A small network was shown many inputs. Here are its activations along a few directions, one row for each input.
Each table varies a few parts of the input and shows all the possible inputs, shuffled.
Descriptions start from the smaller parts, as in this example, which fits no table here: line(4) and (point or line(11) or (values(3) and ring(5))).
Shared parts are said once, and a part with two or three values counts as separate values.

Other details of the inputs shift rows strongly along two fixed directions, in all tables alike. That doesn't count.

A family of inputs:
x1: -5; -28; -16; -27; -6; -19; -2; 1; -4; -17; 15; -9; -20; -19; -22; -29
x2: 11; 33; 8; 19; 15; 24; 11; 3; 1; -11; -11; 19; 20; 12; 25; 20
x3: 10; 36; 4; 26; 18; 28; 4; -3; 6; -4; -7; 25; 39; 18; 22; 29
x4: -6; 8; -11; 10; -17; -43; -22; 6; -9; -11; 14; -20; -10; 1; 27; 13
x5: 3; 8; -6; -5; -10; -33; -24; 13; -27; -28; 20; -12; -10; 3; 27; 11
x6: 5; -34; 3; -18; 2; -13; -16; 13; -20; -1; 12; -17; -14; -19; -15; -19
x7: -3; -17; 14; -3; 4; 10; -5; 4; -1; 10; -8; 10; 9; -18; -18; -23
x8: -7; -32; 9; 1; -1; 4; 14; 5; 3; 20; -4; -12; -4; -12; -17; -4
x9: -2; -9; 14; 10; 0; 43; 24; -3; 18; 35; -14; 3; 4; 4; -26; -4
x10: -6; 26; -14; 5; -26; -30; -32; 4; -10; -4; 13; -12; -17; 6; 15; 2
x11: 14; -22; 18; 11; 15; 38; 37; -4; 12; 18; -26; -6; -4; -7; -11; 3
x12: -9; 27; -14; -7; -2; -17; -3; -12; 18; -14; 12; 6; 0; 9; 12; 23
x13: -3; -25; 4; -18; -18; -9; -26; 7; -14; 9; 14; -6; -15; -13; -26; -28
x14: 8; 14; 3; 27; 1; 15; 11; -3; 10; 0; 3; 18; 35; 25; 19; 50
x15: 9; -7; 8; -5; -1; 20; 8; 3; -2; 16; -14; -6; -26; -9; -18; -16
x16: 19; -6; 18; 2; 11; 55; 28; 1; 7; 21; -15; 3; -3; 4; -18; -6
x17: -6; -8; 17; 19; 17; 40; 24; -11; 17; 31; -28; 6; 6; -10; -12; -19
x18: -8; -1; -21; -18; -10; -49; -21; 1; -11; -21; -2; -10; 0; 18; 24; 6
x19: -6; 20; -21; 3; -4; -25; 8; -9; 3; -21; 21; 14; 13; 10; 17; 17
x20: 1; 35; -2; 12; 0; -11; -9; 3; -10; -16; -10; 8; 2; 0; 25; 11
x21: 1; -32; 3; -15; 23; -5; 9; 0; 5; 1; -15; -4; 0; 8; -14; -23
x22: 5; -18; -1; -22; -7; -3; -25; 11; -19; 6; 14; -12; -19; -14; -22; -29
x23: -22; -17; 8; -11; -8; -18; -17; 6; -14; 9; 0; -9; -9; -22; -17; -36
x24: -7; 25; -12; 0; -1; -26; 6; -17; 13; -14; 16; 11; 8; 8; 15; 18
x25: 3; 23; -13; 5; 4; 22; 18; -17; 27; -13; 0; 13; 14; 18; 8; 31
Description of these inputs: values(2) or ring(5) or (values(3) and ring(6)).
Question: A walk changes only the ring(5) part. It starts at x1 and steps to x25. List the rest of the walk in order.
Answer: x12, x24, x19

A family of inputs:
x26: 13; 22; -2; 28; 10; 8; 22; 0; 2; -4; -13; 3; 7; 15; 25; 27
x27: -2; -2; 10; -9; 13; 24; 12; -5; 12; 14; -8; 12; 5; 1; -27; -23
x28: 9; 20; 6; 24; 4; 17; -5; 2; 0; 10; -2; 11; 24; 28; 14; 18
x29: 0; -8; -5; -22; 9; 5; 0; -2; 2; -2; 6; 2; -16; -4; -16; -32
x30: -4; 19; -7; 14; -15; -13; -24; 9; -6; -9; -2; -9; 7; 20; 25; 27
x31: -13; 1; 0; -19; -4; -10; -15; -1; 3; -1; -11; 3; -6; -12; -13; -23
x32: 2; -8; -1; -9; 9; 32; 24; -5; 10; 3; -1; 15; 0; -14; -18; -19
x33: 8; -10; 27; 1; 19; 28; 5; 4; 0; 14; -14; 7; 8; -18; -14; -11
x34: -20; 29; -16; 12; -22; -48; -27; -6; -9; -6; 15; -3; -2; 2; 23; 1
x35: 11; 13; 2; 17; -8; 15; 15; 5; -4; -3; 5; 9; 15; 17; 14; 38
x36: 0; -7; -12; 5; 20; -7; 21; -11; 24; -17; -14; 14; 35; 27; 20; 34
x37: -10; -9; -3; -9; -12; -10; -19; -7; 6; 12; -5; -4; -7; -9; -10; -19
x38: -18; -16; -13; -15; -29; -27; -24; 5; -15; -5; 27; -17; -17; -17; -17; -20
x39: -8; -6; -6; 15; 21; -16; 31; -13; 19; -18; -6; 9; 30; 23; 23; 26
x40: -5; -2; -10; -22; 1; -1; -7; -5; 5; -8; -7; -1; -15; -12; -5; -23
x41: 10; -11; 2; -6; 15; 25; 21; -8; 21; 6; -3; 1; -14; -16; -20; -3
x42: -9; -40; -19; -31; -1; -51; -10; 6; -16; -23; 18; -12; 2; -19; -10; -19
x43: -4; -8; 12; -11; 1; -4; -21; 9; -16; 0; -19; -1; -3; -10; -5; -19
x44: -7; 18; -31; -16; -28; -54; -33; 7; -23; -41; 36; -5; -20; -4; 13; 0
x45: -3; 35; -6; 18; 10; 11; 22; -12; 19; -7; -7; 15; 12; 10; 22; 12
x46: 10; -17; -2; -12; 0; -1; -7; 6; -10; -6; -14; -13; -19; -7; -1; -10
x47: -13; 38; 2; 21; 7; 5; 16; -12; 14; 1; -12; 20; 20; 10; 14; 14
x48: 14; -13; 10; -7; 20; 35; 14; 3; -4; 11; -12; 2; 0; 2; -10; -20
x49: 20; -19; 11; -1; 18; 27; 16; 2; 4; 7; -8; -6; -11; -15; -10; -2
x50: -8; -7; -13; -15; -11; -38; -8; 0; -7; -15; 9; -17; -36; -19; -3; -28
x51: -4; -40; -8; -25; 16; -31; 3; -1; 1; -10; 8; -4; 4; 7; -10; -14
x52: 9; -15; 10; -7; 16; 32; 9; 2; 2; 8; -26; 1; -2; -7; -3; -16
x53: 6; -8; -11; -20; -1; -10; -4; -1; -1; -8; 10; -6; -24; 1; -16; -20
x54: 1; -16; 4; -11; -5; 20; 21; -10; 21; 16; -16; -5; -10; -1; -20; 1
x55: -1; -16; 18; 19; 8; 18; 13; 3; 1; 30; -20; 0; 0; -11; -4; -16
x56: 6; -15; 3; -11; 0; 21; 23; -7; 14; 20; -2; -2; -8; 8; -25; -4
x57: 0; -18; 9; -2; -6; -14; 7; 8; -12; 8; -5; -17; -20; -9; 1; -7
x58: -1; -15; 10; 2; 2; 25; 12; -9; 22; 22; 1; -8; -1; -13; -22; 0
x59: -3; 31; 12; 30; 11; 9; 9; 0; -5; 2; -19; 16; 22; 11; 22; 17
x60: -1; -12; 5; 4; -14; -5; -20; 12; -20; 1; 9; 0; 2; -12; -3; -15
x61: 5; -20; 15; 6; 5; 25; -1; 4; 6; 25; -24; 1; 4; -5; -9; -11
x62: -5; 19; -13; 8; -12; -7; -10; -4; 5; 3; 16; -3; 6; 25; 3; 17
x63: -2; 32; -7; 14; 3; -15; -7; 1; -18; -18; -2; 1; 5; 8; 38; 12
x64: 0; 22; -7; 14; -11; -13; -22; 11; -12; -8; 15; -8; 8; 30; 20; 24
x65: 1; -11; 3; -22; 4; -20; -30; 11; -25; -14; 11; -14; -24; -27; 2; -25
x66: -5; -22; 1; -1; -17; -6; -16; 18; -19; 1; 13; -13; -10; -12; -10; -11
x67: 1; -20; 3; -6; -7; 24; 28; -5; 11; 13; 2; 4; -6; -7; -25; -1
x68: 11; 24; -3; 17; 7; 25; 9; 2; -8; -13; 0; 19; 23; 12; 21; 21
x69: 9; -18; 5; -15; -5; -5; -3; 10; -15; 7; 5; -14; -17; 5; -9; -7
x70: -4; 10; -13; -19; -30; -59; -44; 17; -29; -24; 13; -19; -21; 7; 25; 13
x71: 14; -22; 19; -3; 9; 24; 18; 3; 6; 18; -6; -8; -8; -11; -11; 7
x72: -10; -17; 5; 8; -7; -12; -5; 12; -11; 12; -4; -20; -15; -10; 0; -13
x73: -9; -11; -4; -6; -19; -12; -15; -2; -7; 6; 17; 2; -4; -17; -15; -22
x74: -3; 37; 6; 13; 11; 12; 4; -10; 19; -3; 0; 23; 23; 4; 7; 24
x75: -15; 24; -10; -9; -16; -26; -22; 4; -13; -20; 19; 15; 6; -6; 2; -4
x76: -1; 29; -6; 0; -14; -20; -7; -8; 6; -15; 22; -1; 0; 10; 17; 36
x77: 4; -4; 7; -11; 19; 30; 18; -9; 20; 6; -4; 7; -5; -19; -14; -14
x78: 9; 21; 14; 28; 7; 17; -5; 0; 6; 8; -1; 10; 24; 8; 18; 28
x79: 0; -12; 12; 4; 7; 24; 8; -12; 22; 27; -2; 4; 4; -18; -20; -10
x80: 0; -18; 10; -2; -3; -3; -16; 12; -7; 7; 9; -19; -12; -16; -6; -4
x81: -12; 25; -5; 30; -7; 7; 19; -11; 18; 11; -4; 1; 13; 18; 12; 27
x82: 3; -43; 8; -12; 31; 3; 28; -11; 19; -3; -4; -1; 17; -7; -13; 2
x83: 8; 25; -15; 9; 2; 13; 13; -12; 22; -12; -10; 11; 6; 20; 14; 29
x84: -6; -7; -5; -11; -9; -13; -19; -3; -3; 15; 12; -1; -8; -1; -16; -25
x85: -10; 29; -13; 10; -18; -28; 5; -8; 2; -9; 9; -3; -4; 14; 21; 26
x86: 12; 21; -14; 10; -12; -17; -12; 10; -22; -28; 16; 2; 3; 9; 22; 23
x87: -5; 21; -7; 17; -10; 13; 4; -12; 22; 6; -8; 2; 16; 23; 8; 31
x88: 4; -13; 19; 4; 10; 32; 11; 7; -11; 9; -13; 14; 14; -13; -19; -16
x89: 19; 17; -7; 6; 0; -7; -6; 6; -11; -15; 6; -2; 0; 23; 16; 16
x90: 3; -6; 14; -10; 6; -2; -16; 10; -22; 3; -4; 1; -1; -1; -12; -24
Question: Changing only one part turns x41 into x83. The same change can be made to x80. Which row results?
Answer: x30
Question: Changing only one part turns x61 into x60. The same change can be made to x87. Which row results?
Answer: x38
Question: What do these inputs look like to the network?
Answer: values(5) and (point or (values(2) and ring(6)))
Question: Which other rows does x86 become when the values(5) part takes its other values? List them by row number.
Answer: x26, x46, x49, x89
Question: Which other rows does x53 become when the values(2) part takes its other values? List them by row number.
Answer: x89
Question: Which other rows does x34 become when the ring(6) part takes its other values? List them by row number.
Answer: x45, x47, x50, x81, x85
Question: Which other rows does x71 become when the values(5) part takes its other values? List them by row number.
Answer: x35, x57, x69, x70

A family of inputs:
x91: -14; 29; -1; 11; 2; -10; -2; -11; 8; -4; -1; 19; 21; 11; 13; 11
x92: -18; -2; -7; -22; -13; -20; -19; -11; 1; -2; 6; -4; -20; -21; -18; -35
x93: 0; -33; 19; -8; 27; 32; 19; 0; 1; 19; -25; 11; 4; -22; -24; -39
x94: 4; -27; 16; -1; 3; 2; -5; 15; -19; 15; -18; -12; -13; -15; -5; -26
x95: 4; -12; 3; 8; 5; 3; 4; 3; -4; -5; 0; 6; 25; 10; 5; 15
x96: 16; -30; 7; -16; 9; 13; 0; 9; -6; 2; 5; -2; -3; -8; -19; -10
x97: -10; -17; -6; -12; -14; -4; -6; -4; 7; 10; 13; -10; -9; -6; -25; -11
x98: 12; 34; 2; 22; 14; 51; 35; -15; 29; 5; -10; 28; 20; 14; 5; 24
x99: 14; -6; 11; 11; 6; 41; 22; 3; 7; 24; -15; -7; -15; -5; -14; -5
x100: -4; 3; -31; -12; 7; -50; 18; -14; 14; -42; 7; -7; 0; 21; 28; 31
x101: 1; -5; -7; -33; -4; -33; -38; 13; -28; -24; 15; -10; -24; -23; -2; -36
x102: 11; 40; -1; 12; -9; -15; -26; 14; -21; -24; 5; 0; 1; 20; 38; 30
x103: 1; -2; 19; 33; 13; 39; 30; -3; 18; 32; -27; 3; 15; 5; -2; 16
x104: -14; -30; -2; -14; -11; -35; -22; 3; -9; 5; 19; -14; -6; -11; -12; -20
x105: -9; 48; -15; 23; -26; -25; -20; 0; -3; -10; 10; -3; -1; 17; 36; 37
x106: 6; 10; -7; -1; -8; 11; 7; -1; 4; -2; 16; 3; 5; 15; -5; 19
Question: What do these inputs look like to the network?
Answer: point or (values(3) and ring(5))
Question: Which other rows does x91 become when the ring(5) part takes its other values? List them by row number.
Answer: x92, x93, x98, x101

A family of inputs:
x107: 15; 20; 22; 16; 5; 46; -5; 10; -7; 25; -25; 7; 0; 6; 0; -9
x108: -4; -1; -16; -18; 3; -48; -12; 4; -13; -33; 13; -11; -14; -1; 16; -3
x109: -20; 2; -1; 0; -12; -17; -13; -8; 7; 11; 9; -1; -2; -12; -14; -16
x110: 12; -19; 38; 26; 11; 52; 15; 14; -10; 41; -32; -7; -4; -25; -8; -13
x111: -12; -10; 4; 13; 7; 11; 22; -13; 24; 22; -19; 2; 10; 3; -7; 4
x112: -2; 4; -9; -6; -14; 1; 8; -8; 9; -1; 4; -6; -19; -3; -11; -1
x113: 11; 9; -7; 15; 3; -3; 12; 2; 1; -10; 5; -3; 15; 32; 23; 47
x114: -13; -32; -15; -26; -17; -43; -10; 1; -7; -1; 7; -28; -37; -17; -11; -30
x115: 4; 3; 9; 24; 9; 36; 14; 1; 8; 13; -7; 19; 34; 17; 0; 19
x116: 5; 7; -9; -13; -26; -29; -37; 12; -23; -16; 30; -7; -13; -1; 3; -4
x117: -9; 9; -9; -5; 8; -37; -12; -2; -6; -27; 0; 7; 15; 8; 27; 7
x118: -4; 42; -10; 13; 9; -13; -9; -6; -4; -25; 8; 26; 37; 20; 33; 21
x119: 5; -24; 11; 9; 12; 16; 16; 3; 6; 14; -18; 0; 18; 7; -5; 11
x120: -7; 43; -10; 12; -16; 0; -5; -15; 15; 1; 15; 12; 9; 14; 6; 24
x121: 11; 3; -7; -4; -11; -3; -8; 7; -5; -15; 16; -8; -7; 9; 6; 21
x122: 3; -39; -2; -43; 8; -7; -2; 2; -8; -9; 3; -15; -39; -36; -28; -48
x123: 6; -18; 11; -15; 21; 39; 26; -4; 11; 9; -11; 13; -4; -20; -29; -27
Question: What do these inputs look like to the network?
Answer: values(2) or (values(3) and ring(5))
Question: A walk changes only the ring(5) part. It starts at x114 and steps to x112. List the rest of the walk in order.
Answer: x120, x109, x111
